These are the activations of a small neural network, seen along a few directions. Each row is one input.
Each table varies a few parts of the input and shows all the possible inputs, shuffled.
A made-up example of a description, with smaller parts first: one of 4 places along a line, together with either a single point or one of 9 places around a ring or (one of 2 separate values, together with one of 5 places around a ring).
Shared parts are said once, and a part with two or three values counts as separate values.
(in the rows, 128 means zero)

Other details of the inputs shift rows strongly along three fixed directions, in all tables alike. That doesn't count.

A family of inputs:
x1: [198 189 131  96 103 104 139 167 151  98 120 155 112  64]
x2: [ 59  91 126 146  99 176 121 111 121 141 150 127 139 142]
x3: [ 64  93 136 147 117 168 128 115 122 146 143 126 137 149]
x4: [161 138 108 114  49  99 128 143 120 122 172 112 155  82]
x5: [169 165 129 108  72 116 147 159 133 113 143 139 137  74]
x6: [ 95 101 118 137  95 143 131 135 114 131 138 123 141 127]
x7: [145 135 119 127 114 101 119 128 116 155 116 122 157 125]
x8: [154 166 148 149 177 101 127 136 122 141  78 120 125 142]
x9: [151 160 131 140 161 108 126 136 125 138  85 114 128 137]
x10: [122 115 143 118 184 162 137 110 154 106 124 158  84 131]
x11: [138 140 130 143 160  96 107 120 109 147 114 100 150 154]
x12: [163 159 140 133 180  98 114 122 122 129  90 116 118 153]
x13: [147 140 132 101 155 144 132 119 155  95 125 158  85 106]
x14: [163 152 148 133 189  91 126 125 130 135  94 114 121 145]
x15: [124 111 127 104 141 172 130 114 159 112 121 175  98 112]
x16: [ 99 123 122 158 127  96 104 132  87 167 105  86 169 163]
x17: [147 137 107 112  34 106 146 167 129 132 168 115 159  81]
x18: [116 112 139 107 163 166 137 118 156 103 135 160  84 137]
x19: [163 154 146 136 189  99 129 124 123 133  91 118 115 157]
x20: [ 57  81 127 149 102 172 129 119 125 144 157 131 133 144]
x21: [137 135 138 145 156  88 124 118 114 153 110  96 140 156]
x22: [161 136 109 118  55 103 134 140 120 120 169 114 153  84]
x23: [124 117 130 108 148 164 143 112 152  98 140 162  85 112]
x24: [141 136 116 117  28 108 143 166 127 132 176 122 160  79]
x25: [113 127 110 150  83 107 115 137 103 160 133  87 168 135]
x26: [155 134 134 133 132  92 129 132 122 158 103 116 153 137]
x27: [ 62  99 124 134  98 166 115 117 121 143 155 130 141 135]
x28: [124 121 125 166 126  97 108 116  92 158 126  80 170 171]
x29: [171 161 136 128 165  97 128 122 128 122  99 123 115 126]
x30: [153 134 141 100 163 144 139 132 161  96 131 159  94 112]
x31: [ 95  87 122 127 128 176 128 104 141 131 131 156 118 133]
x32: [ 91 118 115 157 108 102 108 131  94 162 122  88 175 157]
x33: [140 142 132 113 152 144 144 141 150  97 106 159  99 110]
x34: [115 115 125 122 136 151 130 108 135 114 136 142 105 132]
x35: [138 135 127 147 134 103 117 119 105 143 119 100 144 155]
x36: [130 116 132 113 130 145 134 130 145 110 150 143 115 127]
x37: [106 118 129 119 158 178 141 125 155 109 118 160  89 124]
x38: [113 109 116 108 108 158 123 124 139 106 167 149 120 119]
x39: [ 76  92 128 126 131 167 134 127 144 119 136 146 116 138]
x40: [106 130 129 113 177 167 127 124 154 114 107 159  90 131]
x41: [137 135 137 148 156  95 127 117 108 151 108  99 137 161]
x42: [139 134 128 146 137 103 109 122 110 140 122 100 149 155]
x43: [151 155 132 126 168  97 119 119 123 133 105 119 122 136]
x44: [135 135 139 144 160  92 123 118 113 152 108  98 137 164]
x45: [ 74  75 117 141 109 173 118 102 124 128 169 124 135 144]
x46: [129 116 119 152  93 103 122 125  99 150 152  88 171 138]
x47: [105 122 132 134 132 158 127 125 138 123 126 146 113 125]
x48: [111 125 113 151  85  99 114 139  99 152 127  90 173 138]
x49: [121 125 121 107 126 141 127 118 136 114 145 146 109 120]
x50: [115 125 121 153 126  92 104 117  90 164 128  83 165 170]
x51: [120 116 141 121 190 167 134 105 153 103 119 160  82 133]
x52: [196 165 121  86  86 111 156 150 146  89 151 155 107  66]
x53: [124 116 128 148 133 123 122 118 112 137 133 109 144 156]
x54: [144 151 119 117  47 113 129 153 121 129 156 120 157  84]
x55: [ 84  99 128 133 147 170 124 120 131 118 116 144 109 140]
x56: [133 132 133 104 174 150 125 116 153 101 126 160  90 117]
x57: [148 158 141 137 182 101 114 138 118 132  66 118 122 145]
x58: [177 141 118 102  69 111 147 154 136 106 171 133 139  76]
x59: [190 183 141  88 100 110 152 169 155 101 129 155 117  67]
x60: [ 76  83 117 124  73 157 134 139 125 129 162 130 139 121]
x61: [178 158 143 129 172  99 132 136 130 121 104 125 121 139]
x62: [113  95 116 130  88 146 135 120 125 143 146 137 146 120]
x63: [149 157 144 142 185  98 132 140 124 133  71 119 126 148]
x64: [196 177 124  93 101 109 158 172 153 100 126 150 112  66]
x65: [ 96 104 127 125 148 161 120 101 135 119 136 140 102 145]
x66: [123 109 130 146 129 117 128 118 115 163 114 117 153 149]
x67: [ 86 104 125 135 145 165 126 119 136 117 118 143 114 141]
x68: [130 121 122 136 114 117 113 122 116 134 144 107 149 133]
x69: [ 90 116 120 132  95 145 119 132 125 138 151 133 138 122]
x70: [120 111 125 116 112 145 142 120 138 116 156 140 113 113]
x71: [166 157 142 137 181  98 127 124 119 130  91 117 118 153]
x72: [ 79  89 128 128 130 172 135 128 134 119 133 147 112 134]
Each input here is: one of 6 places along a line, together with either a single point or one of 5 places along a line or one of 6 places around a ring.
Changing only the place on the line of 6 turns x35 into x19. The same change can be made to x31. Which row results? -> x66
Changing only the place on the line of 6 turns x13 into x70. The same change can be made to x57. Which row results? -> x72
Which other rows does x54 become when the place on the line of 6 takes its other values? List them by row number. -> x2, x3, x5, x27, x59
Start at x16 and move only the place on the line of 5, one step at a time. The first step leads to x32. Which rows follow, in order? -> x40, x69, x27
Which other rows does x69 become when the place on the line of 6 takes its other values? List them by row number. -> x1, x8, x20, x24, x47
Which other rows does x56 become when the place on the ring of 6 takes its other values? List them by row number. -> x11, x38, x43, x49, x50
